Each row below holds a small network's activations on one input, seen along a few directions.
In each table, some parts of the input vary, and every possible input appears once, in random order.
Descriptions start from the smaller parts, as in this example, which fits no table here: one of 4 places along a line, together with either a single point or one of 9 places around a ring or (one of 2 separate values, together with one of 8 places around a ring).
Shared parts are said once, and a part with two or three values counts as separate values.
(in the rows, 128 means zero)

Other details of the inputs vary at random and push rows far along two fixed directions, the same in every table; ignore that.

Rows:
r1: [144 124 179 128 219  91  92 145 138 104  86]
r2: [ 50 114 153 101 176  43  98 176  69 105 122]
r3: [ 92 139  98 108 183  69 109 210 148  90 151]
r4: [167 205 112  86 240 127 161 131 144  70  94]
r5: [ 60  93 116 146 172 101  99 126  77  79  82]
r6: [210 189  65 154 143 197 202 122 168 204 152]
r7: [137 156 175 118  74 180 161  88 137 106 180]
r8: [225 221  58  95 100 171 153  79 159 145 126]
r9: [174 151 192 175  80 192 118 126 151 164 166]
r10: [ 93  58 143 115 201  74 152 117 121 128 118]
r11: [110 199  58  76 217  86 102 183 110 144  78]
r12: [156 175  60  63 234 121 114 149 165  58 130]
r13: [ 56 124 182 124 177  40 140 176 131  89 120]
r14: [154 146 151 109  46 161 154  78 151 120 161]
r15: [120 197  80 174 245 140 157 140 150  80  74]
r16: [138 188  71  35 230 130 102 116 113  99  75]
r17: [202 137 106 145  82 183  76 157 175 159 172]
r18: [ 78  92 196 140  23  85 138 139 112 133 167]
r19: [177 166  86  87  60 162 124  72 119 142 146]
r20: [114  87 105 100 220  97 136 138  90 145 110]
r21: [127 159 105 136  54 100 130 129 129 173 154]
r22: [107 123  74 144  58 181 104 104 107 147  95]
r23: [ 63  44 149  78 209  97 126 142  91 128  99]
r24: [154 191  78  69 233  97 126  95 139  87  92]
r25: [249 214 107 163 126 197 128 144 168 185 118]
r26: [149 177  73 128  47 118 123 138 116 188 149]
r27: [224 166  42 134 124 163 185 109 163 208 124]
r28: [ 50 141 197 136 192  68 149 182 119  84 142]
r29: [169 105  76 125  93 148 155 103 122 200 143]
r30: [ 96   6 160 130  63 139 143 145 141 132 206]
r31: [122 169  41 152 228 100 125 114 140  95  52]
r32: [135 183  76 169 234 130 160 150 144  78  55]
r33: [ 97  31 199 147  64 126 179 110 137 152 168]
r34: [150 139 119  86  46 165 112  78  91 138 162]
r35: [134 130  97 181  60 155 144  95 138 125 106]
r36: [204 162 146 161  83 171 112 122 171 179 135]
r37: [ 63  52 149 170  29 131 112  91  91 106 127]
r38: [ 41  30 251  94 182  89  44 152  80  89  98]
r39: [189 128 112 153  95 179 201 127 149 189 151]
r40: [ 66  65 179 190  34 137 144  99 133  96 131]
r41: [117  56 215 141  51 129  69 113 100 145 151]
r42: [  5  13 174 151 164  82  98 163 122   8 128]
r43: [116  60 223 151  55 124  79 102 121 145 154]
r44: [162 195 115 154  57 143 168 163 141 170 155]
r45: [114  60 216 139  55 140  60 121  81 151 156]
Description of these inputs: one of 5 separate values, together with either a single point or one of 8 places along a line.
The inputs of r40 and r14 match in every part but the choice among 5 separate values. If r31 is changed in the same way as r40 into r14, which row does it become?
Answer: r24
The inputs of r29 and r26 match in every part but the choice among 5 separate values. If r6 is changed in the same way as r29 into r26, which row does it become?
Answer: r28
Which other rows does r35 become when the choice among 5 separate values takes its other values? List them by row number.
Answer: r1, r8, r18, r27
Which other rows does r5 become when the choice among 5 separate values takes its other values? List them by row number.
Answer: r2, r20, r34, r45

Rows:
r46: [132 157  87 122 229 111 149 148 136 105 102]
r47: [140 120 144 134 105 133 106 141 125 174 133]
r48: [105  76 209 117  69 142  95 105 116 122 159]
r49: [141 112 155 143 129 140 132 139 142 128 151]
r50: [ 92  88 200 130 116 116 139 105 129  97 141]
r51: [224 207  67 119  66 183 127  88 135 187 130]
r52: [ 67  59 204 123 173  75 139 139 116  75 137]
r53: [124 159  89 135 195 124 138 117 147  92  88]
r54: [ 90 100 110 128 163  89 108 140 104 113 107]
r55: [208 194  64 159  74 172 163 123 159 217 135]
r56: [118 167  82 118 142 108 106 144 125 110 109]
r57: [122 143 107 123 197 120 150 136 137 106 117]
r58: [ 90  75 223 138  91 115 139 101 111  90 142]
r59: [107  74 171 115  59 119 121 125 112 149 158]
r60: [101 142 149  96 172  76 107 152 117 100 122]
r61: [142 148 106 118 151 108 123 139 124 167 110]
r62: [181 178  59 146 100 171 163 132 152 178 132]
r63: [177 155 125 132 133 164 139 131 157 136 131]
r64: [182 175  93  94 189 142 110 139 144 133 103]
r65: [127 106 129 121  36 162 124 104 115 157 170]
r66: [ 84 105 131  95 213  85 113 146 101  89 110]
r67: [ 86 126 137 148 119 107 132 144 130  87 127]
r68: [108 108 170 122 229  99 126 154 143  82 121]
r69: [105  77 182 152  80 114 146 127 119 140 160]
r70: [132 105 151 119 118 127 106 145 128 147 140]
r71: [153 140 102 102 143 122 121 128 125 142 132]
r72: [108 109 152 123 188  90 148 152 134 109 116]
r73: [173 178  74 157  99 170 146  97 141 132 110]
r74: [177 167  74 118 133 128 125 132 128 179 126]
r75: [134 158  69 159 166 123 148 143 142 142  91]
r76: [ 98  59 198 118 101 118  97 134 109 115 160]
r77: [154 115 176 156  22 188 132  95 149 154 173]
r78: [ 92  77 139 153  17 137 116 115 104 163 144]
r79: [117 116 160 113 174 109 148 130 136  92 116]
r80: [ 98 117 145 114 195 111 148 136 125  78 105]
r81: [173 210  58 119  83 157 122 131 133 168 138]
r82: [ 82  86 162 149 134 106 144 138 110 117 137]
r83: [121 140  80 153 186 105 142 144 133 119  99]
r84: [136 156  51 113 197 109 117 148 132 126  84]
r85: [127 156  77 108 223  95 119 152 111 131  94]
r86: [103 135 167 128 142  93 138 148 133  98 137]
r87: [141  90 174 170  37 157 135 129 132 167 175]
r88: [193 173  97 165 104 168 143 141 160 196 132]
r89: [119 107 110 157  86 141 148 130 137 134 132]
r90: [ 85 115 124 108 182 102 103 115 115  79  93]
r91: [102 104 163 119 185  94 145 133 135  92 131]
r92: [ 92  82 172 167  36 142 152 122 116 160 156]
r93: [168 173  70  99 127 160 129 119 128 147 115]
r94: [ 94 124 124 110 195  95 104 118 102  71  78]
r95: [121  86 165 116  40 139 120 103 118 148 176]
r96: [152 159  51 119 137 140 118 118 136 137 116]
r97: [123 111 152  92 122 119 121 118 120 119 129]
r98: [162 166 140 151  82 153 130 145 154 144 157]
r99: [115 108 151 115 200  89  98 159 114 122 116]
r100: [161 134 167 150  98 163 130 113 136 127 136]
r101: [113  76 186 117  82 135 102 121 120 130 168]
r102: [151 189  68  95 199 133 118 116 130 126  91]
r103: [158 128 136 148 113 150 140 144 154 154 143]
r104: [131 135  96 111 137 127 125 138 120 147 120]
r105: [176 184  51 134  89 162 131 126 128 207 122]
r106: [143 147 148 122  78 138  97 143 131 143 156]
r107: [111 107 165 148  45 165 146  90 129 130 159]
r108: [151 186  84 101 202 126 118 118 113 114  84]
r109: [ 75  79 160 134 138 111 140 124 123  69 115]
r110: [142 132  88 120  69 159 120 105 128 137 125]
r111: [105  93 203 110 152 111  92 122 103  89 119]
r112: [ 96 148 140 131 156 103 139 152 127  94 125]
r113: [134 153 121  92 191 109 113 114 130 114 104]
r114: [ 86  63 156 160  54 133 140 114 121 109 158]
r115: [129 135 145 143 105 150 147 103 118 114 127]
r116: [ 96  87 123 125 102 119 110 122 109 112 135]
r117: [161 165  57 150 119 158 150 115 159 140 127]
The inputs of r108 and r51 match in every part but one. If r102 is changed in the same way as r108 into r51, which row does it become?
Answer: r113
What is each input in this table made of?
Answer: one of 2 separate values, together with one of 4 places along a line, together with either a single point or one of 8 places along a line
A walk changes only the place on the line of 4. It starts at r99 and steps to r74. List the rest of the walk in order.
Answer: r85, r54
Which other rows does r104 become when the choice among 2 separate values takes its other values? List them by row number.
Answer: r62
